Each row below holds a small network's activations on one input, seen along a few directions.
In each table, some parts of the input vary, and every possible input appears once, in random order.
Descriptions start from the smaller parts, as in this example, which fits no table here: one of 8 places around a ring, together with either a single point or (one of 2 separate values, together with one of 4 places along a line) or one of 11 places along a line.
Shared parts are said once, and a part with two or three values counts as separate values.

Other details of the inputs vary at random and push rows far along two fixed directions, the same in every table; ignore that.

A family of inputs:
r1: [-44 -23 -16 -32   9 -14 -57 -13 -51  32 -48  22 -79]
r2: [ 10   0  16 -15   9  -4   1   8   6 -10  -3 -17  11]
r3: [  9  40  16  -1  -8 -23  16  -7  30  30 -18 -16  25]
r4: [ 16  -1  12   5   1   1   8  10  15 -26   3 -16  26]
r5: [ -8  -5  -3  -1  17   4  -8   4 -20  16   6  16 -23]
r6: [ 11   6 -17   8 -10  18   7   1  13  -6  19  -6  26]
r7: [-19 -22  12 -20   5   1 -17   7 -34 -14 -16  10 -24]
r8: [-21 -38  -9 -14  13   5 -39  -1 -48   9  -1  21 -46]
r9: [-10 -33   9 -11   8  -3 -13   1 -29 -13  -2  22 -47]
r10: [-8  3  3  4 -8 -8  0  6 10  1 -8 -3  9]
r11: [-15 -50 -25   8  -8  72  22  26  11 -97  96  -8  34]
r12: [-20 -23  -6 -16  -9 -14 -16   4 -20  14 -26  10 -25]
r13: [-10 -14  -6   2  20  -2 -27   1 -25  14   0   9 -31]
r14: [-20 -47   2  -5  18   0 -26  -7 -47 -12 -19  13 -61]
r15: [17 29 -9 11 -5 10 19  3 25 11 12 -7 14]
r16: [ 20  18  24   5   8 -12   6 -17   8  10 -10  -3   2]
r17: [  2   8 -19   5 -18  -4   9   0  17  -8   9  -3  25]
r18: [  5  37 -11  10 -16 -14  12  -3  21  17 -10   4  15]
r19: [ -8  14 -13  12  -8 -11  -7  -3  12   9 -16   2   1]
r20: [ 21  44  -1  10  -2   4  15 -15  21  30  -1 -19  21]
r21: [ 45  29  14  22  -8 -21  30 -11  24  13  -9 -11  29]
r22: [ 34  42  16   8  -4 -30  18 -11  19  33 -42 -19  35]
r23: [ 21  47  16  16  10  -7  12 -15  19  44  -2  -7  26]
r24: [-30 -59  -7 -12 -15  53  35  34  23 -97  86   2  36]
Description of these inputs: one of 4 separate values, together with one of 6 places around a ring.
The inputs of r20 and r23 match in every part but the place on the ring of 6. If r6 is changed in the same way as r20 into r23, which row does it become?
Answer: r8
Change only the choice among 4 separate values in r22. List by row number the other rows that result.
Answer: r2, r4, r7
Change only the choice among 4 separate values in r16. List by row number the other rows that result.
Answer: r9, r14, r21

A family of inputs:
r25: [-25   4  -6   3 -14  -2  13  10  19 -19  28  20   5]
r26: [  5 -16  35 -18   8  19  31   9  22 -44   8 -20  32]
r27: [-29   6   0  -6   5   8  -1   4  13   8  20  22  -5]
r28: [  1 -25  16  14  26 -32 -36 -32 -59  29 -54  19 -68]
r29: [ 30  56  -2  24   4 -15   1 -24   0  67  -8  -6   3]
r30: [ -2 -27  42 -16  22   4  18  13  -1 -27   4   0 -26]
r31: [ 17  -2  19  22  29   0  -9 -13 -15  -2  13 -13 -20]
r32: [-10 -31   3 -31   3  21  24  12  21 -39  37 -24  39]
r33: [ 11   6  12 -19 -19 -25   9   2  16  11 -22 -18  30]
r34: [-37 -58 -24 -20   7  -6 -74  -6 -74  13 -52  19 -73]
r35: [-44 -31  -2 -38  17  -7 -35   9 -55  22  -8  29 -62]
r36: [ -4  -7 -38   7 -11  62  14   3  38 -55  65 -13  31]
r37: [-20 -59 -20  -7  19 -10 -56  -9 -77  17 -26  34 -74]
r38: [ 21  43  37   4  18  -8  -7 -11  10  36 -46 -21  16]
r39: [-33 -22 -15 -27   1  20  17  21   5 -26  30 -13  20]
r40: [-25 -40 -32   5 -17  27 -15  10 -20 -31  13  -2  -5]
r41: [  6  35   6   7  -8 -43  12   0  14  39 -20  10   9]
r42: [ -1 -26   4 -15  18  28  -9  22 -17 -18  49   8  -4]
r43: [ -5  53  -1  15 -23 -43  -6  -9  40  46 -43  -7  11]
r44: [-27 -62  37 -29   8  -4 -18   5 -46 -34 -18  21 -64]
r45: [  4  55   4  -1  -5 -13  -9  -8   7  60 -28 -12  20]
r46: [ 13 -24 -11  -7 -27  15  29  24  10 -70  35 -12  54]
r47: [  8  56 -10 -11 -10   6  -3  -9  28  35  -2 -10  14]
r48: [-10  -7 -32   1   1  38  -5   8  -2 -24  30 -13  15]
r49: [ 21  19  23  -8  -4 -39  -4 -27 -17   5 -70 -10 -22]
r50: [-21  30  -8 -14 -11  -2  -1   6  38   3   8  -6  11]
r51: [ 14 -20  16   0  -7  -8  21  16  20 -21  20   9  33]
r52: [ 19  68   3  -2   1  -6   6 -22  18  61   2   8  -4]
r53: [ -1 -25  36   8  22  24   3  16  -8 -31  36  -9 -13]
r54: [ 28  53 -10  26   1  -1   7 -28  14  63  -6  -1  -9]
r55: [ 9 -5 21 -5 10  3 23 22 18 -3 23  1 27]
r56: [ 20  -2   8  13  -2   8   6 -12  -5 -36  -9  -6  26]
r57: [28 -2 -7 22 21 14  7  2 22 -3 42 -7 29]
r58: [ -7 -19 -23  12  -7  -4  19  14  -4 -26  19  20   1]
r59: [ -9 -14   1 -17  11  31  -5  16   2 -20  24 -14  28]
r60: [-55 -88  27 -60  12 -11 -62 -14 -86 -14 -68  23 -99]
r61: [  9 -27 -21   6   6  53  11  18  25 -60  63 -20  49]
r62: [ 15  -3   3  11  24  32   9   5  18 -49  19 -16  35]
r63: [ 19  64  10   8   9 -16   7 -10   9  66  -7   2   7]
r64: [ 19  40 -20  32 -33  -2  -3 -12  29  34 -29 -10  10]
r65: [  8 -19 -22  28  -5   8  12   2 -14   6  13  14   3]
r66: [-32 -23  -8 -14 -17 -11  -3   8  -4  -9  -1 -10   7]
r67: [ 15  59 -17  22 -33 -35  -5  -5  30  38 -48  -3   2]
r68: [ 18  55 -11  26 -15 -36  17 -15  23  44 -28  14  -8]
r69: [ 10 -37  -4   0  -4  -6   4  14 -15 -36  19  22  -2]
r70: [ -5 -20 -29  22 -13  25   8 -10   4 -17  34  16 -18]
r71: [ -5   8 -22  10 -25 -14  12  10   8  -7 -13 -13  15]
r72: [ 40  32  35  18   2 -48  25 -23  -3  20 -50  -1  -9]
The inputs of r56 and r28 match in every part but one. If r49 is changed in the same way as r56 into r28, which row does it become?
Answer: r72
The inputs of r65 and r40 match in every part but one. If r52 is changed in the same way as r65 into r40, which row does it become?
Answer: r47
Describe the family of inputs behind these rows.
Answer: one of 2 separate values, together with one of 4 places along a line, together with one of 6 places around a ring
Change only the choice among 2 separate values in r32. List by row number the other rows that result.
Answer: r55
A walk changes only the place on the ring of 6. It starts at r36 and steps to r47. List the rest of the walk in order.
Answer: r50, r43, r67, r64
Change only the choice among 2 separate values in r71. List by row number the other rows that result.
Answer: r58
